These are the activations of a small neural network, seen along a few directions. Each row is one input.
Each table varies a few parts of the input and shows all the possible inputs, shuffled.
Descriptions start from the smaller parts, as in this example, which fits no table here: ring(8) and (point or line(9) or (values(3) and line(4))).
Shared parts are said once, and a part with two or three values counts as separate values.

Other details of the inputs vary at random and push rows far along two fixed directions, the same in every table; ignore that.

Table:
x1: [ -6   9   0  -7 -14  12 -12  17   3   5   3]
x2: [-11  -5   9 -17 -23   8 -18  16  -3  -6  -1]
x3: [  3   2   7 -29 -34  27   8  11  -6   7   8]
x4: [ 15   2  -3   4  23  -4  24 -15  -4  -3   2]
x5: [  8  -8  -1  -1   8   5  36 -18  -7   9  -6]
x6: [  4  -7   5  -2  10  -9  13 -25   0  -8 -20]
x7: [ -3  25  -9  19  13  -5 -36  31   5  -3  28]
x8: [  1   5  10 -37 -32  22   4  11  -6   5   5]
x9: [ 11   2 -20  -9   2   4  46 -22   4 -14 -32]
x10: [  7  -9  18 -32 -20  13  20  -3 -16  19  17]
x11: [ 12   8 -19  46  48 -28  10 -18   9  -9  -6]
x12: [ -3  25 -10  13  10 -15 -36  30   5  -2  32]
x13: [ -9   6   6  33   6  -6 -37  11   7  21  20]
x14: [ -7  17  -8  18  11  -3 -33  35   7   1  24]
x15: [-22  -6  -1  29  -6  -7 -49  25  14  -5  -1]
x16: [-16   0   0  15 -10 -16 -47  24   9  -5   5]
x17: [ -4  12  -4  25 -12 -15 -38  22  13   6  21]
x18: [ 2  4  9 -8  8 -5 -9 11 -7 12 29]
x19: [ -7  -4  10 -46 -29  16  -2  12  -8  -2  -1]
x20: [  3  19  -1 -20  -4   9  -6  23  -5  -1  25]
x21: [-11  17 -10  20  13  -5 -32  34   8   2  24]
x22: [  3  -9 -11  11  27 -13  27 -34   2 -11 -35]
x23: [ -4  20  -4  23   9 -12 -37  33   9  -2  28]
x24: [ -7  -1  11 -34 -24  16  -8  15  -5  -4  -1]
x25: [ -2  18  -6 -14   3  13  -8  25  -4   2  20]
x26: [ -2   4   3 -21 -27  24   3  15  -3  10   8]
x27: [  1 -18   8 -16  -3  -6  19 -24  -8  -4 -18]
x28: [ 18  15 -18  37  46 -31  10 -21   7 -12   0]
x29: [ 12  14 -13  24  36 -29  -1 -10   4  -3  12]
x30: [-12   8   7  26   9  -6 -40  10   7  18  14]
x31: [-11 -14  25 -23 -16  11 -14   1 -10   8   3]
x32: [  9   2 -16   6   1   2  29  -4   3  -7 -11]
x33: [  3   1   5 -24 -29  11   5  17  -7   8  17]
x34: [ 18   0 -20   7   4   0  45 -17   1 -14 -22]
x35: [ -5   7   8  20   3 -19 -33   3   6  15  16]
x36: [-18 -19   8 -34 -32  26   0  13  -4   0  -8]
x37: [ -7  -7  14 -13  -3  -5 -15  -4  -4   5   2]
x38: [ 15   3 -15  49  25 -38   5 -29  14  -2  -8]
x39: [  2 -28  12 -25 -14   2  29 -28  -8  -4 -21]
x40: [ 5 10  4 -7 15  6 -4  5 -9  8 23]
x41: [  8  14 -16  34  43 -19  -2  -8   4  -3   6]
x42: [  6 -12 -14 -17  -3   6  42 -22  -3 -23 -40]
x43: [ 15  11 -25 -13  19   4  48 -14  -2 -17 -15]
x44: [  3   7   4 -33 -14  11   4  22  -9   2  23]
x45: [ 0 -4  9  2 -1  9  1  4 -6 18 14]
x46: [-4 -2  8  0 -4 10 -1 -2 -1 21 10]
x47: [ -8  -9  -5  37  24 -21 -14 -15   6  -6 -19]
x48: [ 11  -5  -7  -4  14   0  46 -37  -2   0 -27]
x49: [ 16  -4   1  13   9 -10  24 -20  -3   3  -1]
x50: [  9  -8  -5  10  22 -12  25 -36   1 -15 -33]
x51: [-19  -6   1 -11 -15  11 -17  17   0  -2  -6]
x52: [  5   0  10 -29 -31  21  11  15  -9   6  14]
x53: [ 15  -5   0  10   9  -2  26 -20  -4   4  -4]
x54: [-11  -5   7 -41 -22  26  -1  15  -7  -1  -6]
x55: [ 3  0 11  3 -7  8 -6 -3 -3 16 13]
x56: [ 17   5 -10  -1 -11   0  27 -12   5  -9 -11]
x57: [  0 -25  11  -7  -5   6  21 -25  -5  -6 -22]
x58: [-15   8  -2  21   0  -8 -51  26  11  -6   4]
x59: [ 20   1 -16 -20  -8  -4  48 -28   0 -16 -27]
x60: [-18 -24  17 -16 -13  16  -3  -5  -5  10  -6]
x61: [-15 -17  17 -27 -11  18   2  -4 -12  11  -6]
x62: [ -7 -25  26 -32 -25  18   6  -9 -11   6  -4]
x63: [-13 -13   9 -12 -27  14 -19  15   0  -6  -4]
x64: [ -4 -15 -10  51  28 -28  -3 -26  14 -13 -29]
x65: [  1 -18  10 -15  -2   7  23 -25 -10  -6 -22]
x66: [ -1   7   8  34   4 -15 -31   4   8  16  20]
x67: [ -7  16  -2  22  -7  -4 -43  24  11   3  12]
x68: [  9   9 -31  49  20 -25   9 -13  21 -14 -20]
x69: [  9  -3  17 -37  -5  19  21   2 -16  10  20]
x70: [  1  11   1 -15  -6  14  -5  25  -4   0  21]
x71: [-12 -14  12 -23 -32  14 -13  14  -2  -5  -2]
x72: [  9  -1  -4 -10  20   5  35 -14  -8   3   0]
x73: [  7   1   4 -21 -24  20  14  12  -8   3   9]
x74: [ -6  -2  -6  33  29 -21 -14 -14   8  -5 -17]
x75: [ 11  -3   6  -9   1   6  27 -26  -5   3 -13]
x76: [ 13   6  -9  43  27 -32   4 -30  14  -7 -15]
x77: [ -8  17  -6  23  31 -10 -27  15   3  12  27]
x78: [-11  -8  10 -28 -27  20  -9  14  -8  -5  -5]
x79: [  7 -16 -15   9  -2 -19  25 -23   8 -26 -36]
x80: [-22   8  -5  21   4  -8 -49  27  14  -2   2]
Each input here is: values(2) and line(5) and line(8).
Changing only the line(5) part turns x30 into x35. The same change can be made to x14. Which row results? -> x44
Changing only the line(5) part turns x63 into x79. The same change can be made to x53. Which row results? -> x10
A walk changes only the line(8) part. It starts at x71 and steps to x2. List the rest of the walk in order. -> x24, x8, x56, x52, x23, x20
Change only the line(5) part in x56. List by row number the other rows that result. -> x3, x17, x26, x68

Table:
x81: [-14  -5   0  33  40 -29 -32 -13   6 -10 -12]
x82: [ 11   8 -13  43  10 -36 -12 -10  15  -9  -2]
x83: [-21  -9  25  25   9 -14 -57   5   2  19  17]
x84: [  0  -9   9 -52 -19  20  22   2 -15  -5  -1]
x85: [ -9  16  17  -2  -3  12 -38  34  -6  35  51]
x86: [ 14  -1 -13  41  18 -33   9 -21  12 -13 -13]
x87: [-29  -3  10  -8 -27  14 -52  35   5   8   8]
x88: [ 11   0  10 -37 -14  28  32  -4 -15  17  16]
x89: [ 21   1   0 -24 -21   9  41 -16  -7  -3  -7]
x90: [  4  -9 -13  48  18 -23   6 -22  13  -9 -22]
x91: [ 12   4  -7 -32   1  20  45  -6  -9  -8  -7]
x92: [  0  -4 -16  55   6 -29  -7 -19  23 -13 -31]
x93: [ -8   7  20 -24 -29  29 -23  31  -9  30  42]
x94: [-26  -4  11  -7 -18  16 -47  34   0   8   9]
x95: [-25   0   3  22   5  -3 -52  29   7   2  11]
x96: [  8   8   3 -47   6  26  39   1 -18   7  10]
x97: [ 17   0 -15 -14   5 -10  37 -20   0 -24 -22]
x98: [  6 -10 -12  39   9 -19  11 -23  12 -10 -30]
x99: [ 13   6 -10 -23  15  12  41 -11  -8  -7  -5]
x100: [ 14   4  -7 -36 -11  12  39  -8  -8 -16 -12]
Changing only one part turns x85 into x96. The same change can be made to x90. Which row results? -> x95
What is each input in this table made of? -> values(2) and (point or line(9))

Table:
x101: [ 15 -18   5 -33 -33  17  40 -19 -10  -8 -18]
x102: [ 14  11  -4 -35 -13  27  44  -5  -7   2   0]
x103: [  5  -5 -20  25  22 -39   6 -28  12 -32 -38]
x104: [ 16  11  -4 -23  23  11  38 -15 -11  -4   2]
x105: [-16 -15   4 -58 -15  38  22   7 -19  -4 -14]
x106: [-12 -23  21 -39 -25  16  -1   2 -15  -8  -4]
x107: [ 11  15 -24  41  14 -30  -7  -9  23 -16 -22]
x108: [ -6 -23  22 -31   2  26  29 -44 -10  27 -16]
x109: [ -4  -6   4  49  13 -21  -9 -35  10  12 -36]
x110: [ -6  -3  -3 -28 -24  36  11  22  -8   7   1]
x111: [-18   7   3  -2   1  -9 -43  19   7  -6  -1]
x112: [ 16  23 -24  39  19 -29   7 -12  19  -9  -7]
x113: [  0  12 -10  19  35  -4  -7  12  -4   5  17]
x114: [ -8   4  11  -8 -33   3 -39  23   3  10  17]
x115: [ -8 -33  12 -31 -13  16  30 -11 -12 -14 -22]
x116: [  7 -24   5 -18 -26  18  36  -7  -4  -4 -14]
x117: [-10  17 -13  31   7   2 -27  31   7  12  24]
x118: [ -9   2  19   1 -30   7 -43  31  -3  21  43]
x119: [  3  -5 -14 -23  14   6  40 -24  -3 -28 -41]
x120: [ 22  -1 -13  41  41 -37  20 -32   2 -17  -6]
x121: [ -3  17   0  21 -12 -16 -38  18  10  12  28]
x122: [ -5  -6  13  18  17 -10 -19  17  -4  12  30]
x123: [ -8  15  -8  20  -4   3 -35  26  13   0   8]
x124: [ 23  10 -18  32  41 -42  17 -31   6 -14  -9]
x125: [-10  22  20 -19  -1   6 -45  35  -7  24  47]
x126: [ -9  -5  13  12 -19   5 -23  27   1  18  31]
What is each input in this table made of? -> values(2) or (line(4) and line(6))
Which of the alternatives is x115? -> line(4) and line(6)
A walk changes only the line(4) part. It starts at x113 and steps to x117. List the rest of the walk in order. -> x110, x105
Change only the line(6) part in x125. List by row number the other rows that result. -> x104, x113, x120, x122, x124
